These are the activations of a small neural network, seen along a few directions. Each row is one input.
In each table, some parts of the input vary, and every possible input appears once, in random order.
Descriptions start from the smaller parts, as in this example, which fits no table here: one of 2 separate values, together with either a single point or one of 11 places along a line or (one of 4 places along a line, together with one of 8 places around a ring).
Shared parts are said once, and a part with two or three values counts as separate values.

Rows:
r1: [ 11   9 -16  -4  11  35 -12  24  -4 -43   2]
r2: [ 13 -16 -26   7 -31 -15  -1  -4 -19  21   2]
r3: [-11   6  -9   2 -18 -39 -21 -32  13  15  18]
r4: [ 11 -10  -3  26 -22  -3 -22  -2  -5  46  -4]
r5: [-38   7  23   8   3  -2  -4 -23  -8 -15  28]
r6: [-33   7   6  12  32   7 -25 -14  -2  -4   7]
r7: [ 25   4  -6   3  18   4 -13   8 -11 -47  11]
r8: [ 24 -19 -23  16  -5   4  11  14 -10 -18 -12]
r9: [ 12  -2 -34   9 -25  -3   0  21  -4  29   6]
r10: [ 24  -8  20  20 -23   7  26  24 -23  -8   4]
r11: [  6  -2  30   8   5  19   7  19 -22 -46   8]
r12: [-26  -2   3  15  -8 -18 -33 -17  11  31   4]
r13: [-10  16  13 -51  31  17  48  13  38  13 -33]
r14: [-20   9 -26  -3 -20 -13 -21  -4  12  25  13]
r15: [  5 -15   9   9 -38 -14   9   0 -13  43  27]
r16: [ 29   1 -25  11 -15  25   4  30  -7 -10  -2]
r17: [-26  16 -24  -1  16   8 -14  -1   6 -16  11]
r18: [  2  -7   8  10  33  22 -13  26  -6 -32  -5]
r19: [ 26 -12   0  32  -1  14  -4  24  -6   2 -17]
r20: [ 36 -10 -18  20  -3  -6  15  16  -3 -14   2]
r21: [-16  -6 -17   1 -28 -22 -29 -33  -1   6   0]
r22: [ -5   7  41 -34  37  16  30   3  27  27 -40]
r23: [-13   9  59 -48  19   5  54  10  13  20 -26]
r24: [  5  15  25 -42  33 -10  42  -5  27  16 -24]
r25: [-14  17  -6   6  15 -19 -19 -34   2 -28  12]
r26: [-21  -2  21   0 -42 -11 -26 -28   0  36  34]
r27: [-12   1  18 -45  34  -2  47  -4  29   7 -39]
r28: [ 23  -4 -17  15 -27 -25  -1  -3  -9  24  12]
r29: [-19   5 -13  -2   3   4 -31 -36 -13 -27   6]
r30: [ 10 -13 -14  -1  16  15  -6   9 -11 -52  -5]
What do these inputs look like to the network?
Answer: one of 5 separate values, together with either a single point or one of 5 places around a ring
The inputs of r15 and r9 match in every part but the choice among 5 separate values. If r5 is changed in the same way as r15 into r9, which row does it become?
Answer: r17
Change only the place on the ring of 5 in r25. List by row number the other rows that result.
Answer: r3, r7, r20, r28
Change only the choice among 5 separate values in r10. List by row number the other rows that result.
Answer: r8, r16, r19, r20

Rows:
r31: [ -6 -13  -1  24 -45 -21 -19 -19 -16  26  17]
r32: [  5  -5 -32  20  -3 -19 -44 -15   0   5   8]
r33: [ -5   3 -14  39 -18  -9 -40 -12 -17 -20  30]
r34: [ -3  -5  -6  33 -11 -21 -41 -25  -8  -8  21]
r35: [-17   8   2 -41  37  11  25   6  28 -25 -25]
r36: [ -9 -14  -2  24 -21 -27 -23 -27 -11  17  14]
r37: [ -1 -13  -2  25 -51  -4 -30  -3 -19   9  32]
r38: [  7  -1  48 -14  32  24  24  24   0   2 -24]
r39: [ 34  -6   8  -7   5 -11  45  16 -12 -30  -6]
r40: [ -7  -4 -14  38 -33   4 -30  -3 -24 -11  43]
r41: [  1   4 -39  27 -12  -7 -46  -1 -14  -7  20]
r42: [ 37  -5 -16 -10   6  -4  40  25   3 -19 -15]
r43: [  0  -9 -30  15 -14 -20 -26 -21  -3  29   6]
r44: [ -2   3  32 -16  36  33  24   6  -2 -25 -29]
r45: [ -6   0  10 -14  36  29  23  22  14 -16 -39]
r46: [-17  15  35 -44  27  -1  37 -11  18  -6 -12]
r47: [ -3  16  19 -28  20   5  38  17  27  22 -22]
r48: [  7   1  23 -11  30  22  27  35  17  10 -29]
r49: [ 11  -7 -30  15 -43   4 -34  -2 -12  22  25]
r50: [ -5  15  45 -29  18   1  38   7   9  12 -14]
r51: [  7  -8 -29  13 -36 -13 -20 -15  -6  38   6]
r52: [-15  10  27 -40  38  16  25  -9  16 -33 -20]
r53: [  4  -2 -41  25 -23   7 -32   4 -19   3  31]
r54: [-16  16   7 -45  27  -2  36   1  31   3 -17]
The inputs of r37 and r49 match in every part but one. If r39 is changed in the same way as r37 into r49, which row does it become?
Answer: r42
What do these inputs look like to the network?
Answer: one of 2 separate values, together with either a single point or one of 5 places around a ring or one of 6 places around a ring

Rows:
r55: [  9   5  15 -26   8  12  29  13   1 -17   1]
r56: [  7  -8  15  39 -36 -10 -21  -3 -21   3  20]
r57: [ 14   2   7 -15  16  -7  34  16   1 -16 -18]
r58: [ -4   9 -48   9  -6  -7 -37 -17 -12 -20  15]
r59: [ 18 -13 -44  12 -18   1 -21  11   5   6   3]
r60: [ 19 -11 -13  27 -28   7  -5  18 -23  24   9]
r61: [-11  -7  -7  32 -15 -16 -30 -22 -17 -19  34]
r62: [-21  -6  12 -25 -17 -16   7 -41  14  41 -11]
r63: [-24  21   8 -12  -4 -23   1 -13  24  52  10]
r64: [-16   5  16  -7  23  27   2   7   6 -13 -13]
r65: [ -8   4  20 -23   9  22  14  16   2 -16   0]
r66: [ 19  -4   9 -14  35  -5  15  12   8 -14 -24]
r67: [ -1   3  11   2  33  15  11   2  11 -11 -25]
What do these inputs look like to the network?
Answer: either one of 2 separate values or one of 5 places around a ring or one of 6 places around a ring
